These are the activations of a small neural network, seen along a few directions. Each row is one input.
In each table, some parts of the input vary, and every possible input appears once, in random order.
Descriptions start from the smaller parts, as in this example, which fits no table here: values(3) and (point or ring(9) or (ring(5) and line(6))).
Shared parts are said once, and a part with two or three values counts as separate values.
In the rows, 128 means zero.

A family of inputs:
r1: [167 141  82 125  98  35  67 198 129 130 155  64]
r2: [115 120 122 156 178  49  83 126  88 103 151 140]
r3: [118  83  92 110 198  76 156 117 153  92 102 109]
r4: [110 140 146 146  30 178 155 130 116 159 103 131]
r5: [100  89 181 123 154 192 141 127 169 158 141  88]
r6: [143 203 137 148 172 163  71 142 109 142 120 163]
r7: [181  99  82 121  98  87 167 116  98 106  90 184]
r8: [113 114 165 141  37 173 165 124 116 185 118 138]
r9: [125 149 138 109  76 176 168 130 108 140 105 186]
r10: [ 91  73 119 125 183  93 136 101 170  56 138 125]
r11: [130  71 123 151  85  95 146  98 115  59 128 191]
r12: [117 134 127 107 182 199 140 130 167 129 125 124]
r13: [121 200 166 142 119 154  86 126 110 169 169  85]
r14: [136 192 152 139 169 158  77 139 107 156 145 156]
r15: [119 143 128 111 153 198 136 118 179 138 129  84]
r16: [157 142 102 125 182  53  79 133  79 118 103 138]
r17: [139 101  66  95 197  94 156 118 144  98 107 118]
r18: [107  98 184 139  49 171 161 126 113 177 111 160]
r19: [122 158 137 120  47 175 164 120 121 152 103 149]
r20: [176 106  76 123  16  60 158 185 142 109 121 108]
r21: [116 158 213 137 140 142  91 122 115 185 170 111]
r22: [136 200 153 150 141 158  76 127 119 166 147 116]
r23: [154  99  41 102 116  80 128 177 195 113 157  51]
r24: [109 104 159 119 144 195 143 122 169 164 152  72]
r25: [134  76 121 145  96  72 174 111  95  77 110 174]
r26: [100  74  99 128 195  81 156 120 152  80 133 120]
r27: [113 110 138 165 167  67  54 121 105  81 151 159]
r28: [119 168 190 148 126 151  97 129 104 190 174  93]
r29: [126 155 118  96 185 198 140 121 171 114 107 129]
r30: [138 133  99 135 180  53  77 116  90 120 135 137]
r31: [103 136 145 113 132 196 141 128 163 137 137  57]
r32: [137 164 127 110  84 178 159 123 121 127  85 192]
r33: [152  92  95 118  95  76 176 105  91  94 105 172]
- The inputs of r1 and r23 match in every part but one. If r16 is changed in the same way as r1 into r23, which row does it become? => r17
- What do these inputs look like to the network? => values(3) and (point or line(4) or line(6))
- Which other rows agree with r18 in the values(3) part? List them by row number. => r4, r7, r8, r9, r11, r19, r20, r25, r32, r33
- Change only the line(4) part in r26. List by row number the other rows that result. => r3, r10, r17

A family of inputs:
r34: [136 104  94 112 116 128 160 137 143  99 103 149]
r35: [125 126 133 126  70 143 152 127 124 151 121 137]
r36: [136 142 140 128  89 148 144 119 107 143 111 163]
r37: [143 143 124 140 149  79  86 152 114 136 152  99]
r38: [149 119 105 137  84  69 130 139 106 119 126 135]
r39: [119 113 149 127  78 162 166 125 127 150 120 134]
r40: [116 103 116 114 222 109 128 106 143  96 130 121]
r41: [133 169 152 132 152 162  96 137 113 149 132 139]
r42: [133 147 125 139 161  80  82 133 114 120 146 114]
r43: [124 111 127 139 184  65  86 128 117 100 160 122]
r44: [141 135 100 110 138 115 118 154 162 136 154  62]
r45: [137  97 110 135 110  68 128 128 106 100 128 164]
r46: [131  87 108 140 116  58 130 116 106  86 128 156]
r47: [101 140 179 134 136 192 126 121 152 158 152 100]
r48: [105 148 160 129 142 173 117 128 136 162 143  97]
r49: [101 136 172 134 140 186 119 125 149 162 150 101]
r50: [112 116 158 132  77 177 164 116 137 140 126 133]
r51: [124  81 100 113 157  96 174  96 135  82 102 155]
r52: [108 116 163 135  77 182 169 110 141 140 124 133]
r53: [128 125 126 139 180  77  84 133 117 113 151 126]
r54: [141 145 132 134  91 151 138 124 101 130 105 171]
r55: [127 132 112 114 181 139 116 142 154 111 123 113]
r56: [127  93  97 115 145 116 167 116 138  86 100 152]
r57: [141 151 124 139  92 145 142 122 100 136  99 183]
r58: [120 153 163 131 138 162 106 132 122 165 136 113]
r59: [151 112  80 110  75 105 163 141 154 119 124  97]
r60: [134 137 105 116 150 127 111 149 157 127 132  80]
r61: [145 110 109 135  92  72 128 130 106 111 123 155]
r62: [116 163 146 128 136 157 102 131 130 159 143  97]
r63: [144 105  88 113  84 114 156 139 150 115 110 118]
r64: [127 168 154 131 152 160  96 124 118 159 133 126]
r65: [132 123 148 130  76 153 152 125 113 149 117 148]
r66: [131 182 142 139 152 155  98 130 110 149 122 147]
r67: [116 120 112 120 209 128 120 118 148  98 124 113]
- The inputs of r44 and r59 match in every part but one. If r42 is changed in the same way as r44 into r59, which row does it become? => r61
- What do these inputs look like to the network? => values(2) and (line(4) or line(5) or line(8))
- Change only the line(8) part in r57. List by row number the other rows that result. => r35, r36, r39, r50, r52, r54, r65
- Change only the values(2) part in r52. List by row number the other rows that result. => r47

A family of inputs:
r68: [147 141  85 124  58 127 120 191 174 152 186  20]
r69: [139 140 103 119  71 194 158 154 142 118  91 128]
r70: [ 98 119 124  90  96 186 174 114 175 128 123 120]
r71: [134 181 138 126 146 192  98 125 106 179 100 127]
r72: [ 83 118 135 146 215 112 105 114 149  96 135 142]
r73: [130 188 171 126 156 177 136 127 124 169 114 117]
r74: [151 167 163 133 128 172 107 140  93 183 126 150]
r75: [117  53  90 119 172  99 176 110 150  98 124 123]
r76: [168  95  83 117 111  72 149 127 111 118 101 173]
r77: [100 135 118 118 207 119 103 113 128  87 138 142]
r78: [146 164  96 128 160  42  29 156 149 125 185  50]
r79: [123 125 149 146   5 142 143 108 112 145 123 160]
r80: [163 106  67  96 115  20 100 168 150 124 159  33]
r81: [112  82  90  94 159  85 175 114 139  99 104 128]
r82: [ 94 129 170 132 188 191 127 113 145 173 146 107]
r83: [102 100 147 141 220 123  96 109 154  81 140 130]
r84: [117 167 194 160  79 141  94  96  63 188 130 147]
r85: [146  89 113 138  87  62 161 141  83 104 120 166]
r86: [152 128 124 121  51 172 159 153 137 134 116 158]
r87: [ 97 156 164 107 175 192 128 118 127 164 134 108]
r88: [156 148 119 142 158  99  83 137  99 106 130 186]
r89: [103  84 155 113 110 198 173 114 190 105 124  94]
r90: [118  46 116 118 173 101 172 113 155  79 109 106]
r91: [121 126 148 134  23 153 157 138 118 140 133 160]
r92: [146  89 108 147  68  46 141  94  86 123 114 172]
r93: [163 105  83 112 142  90 182 123 125  89 104 130]
r94: [ 90  96 141 118 107 182 179 126 192 132 124 116]
r95: [164 101  58 112 131 100 149 136 115  98  85 145]
r96: [135 163  99 136 174 114  76 135 114 100  99 166]
r97: [144 162 118 136 188 113 111 122 119  84 129 148]
r98: [122 151 149 172 111  68  74  94  72 112 134 183]
r99: [147 140 122 112  81 183 186 135 161 119 120 123]
r100: [120 149 153 158 129  73  88 135  82 112 140 191]
r101: [140 182 128 141 130 116  64 169 149 206 187  20]
r102: [106 117 190 129 190 203 124 114 146 148 141  87]
r103: [116 166 196 147  97 148 109 136  74 189 137 153]
- The inputs of r74 and r88 match in every part but one. If r73 is changed in the same way as r74 into r88, which row does it become? => r97
- What do these inputs look like to the network? => values(4) and (point or line(8))
- Change only the values(4) part in r87. List by row number the other rows that result. => r70, r77, r81
- Change only the values(4) part in r68. List by row number the other rows that result. => r78, r80, r101
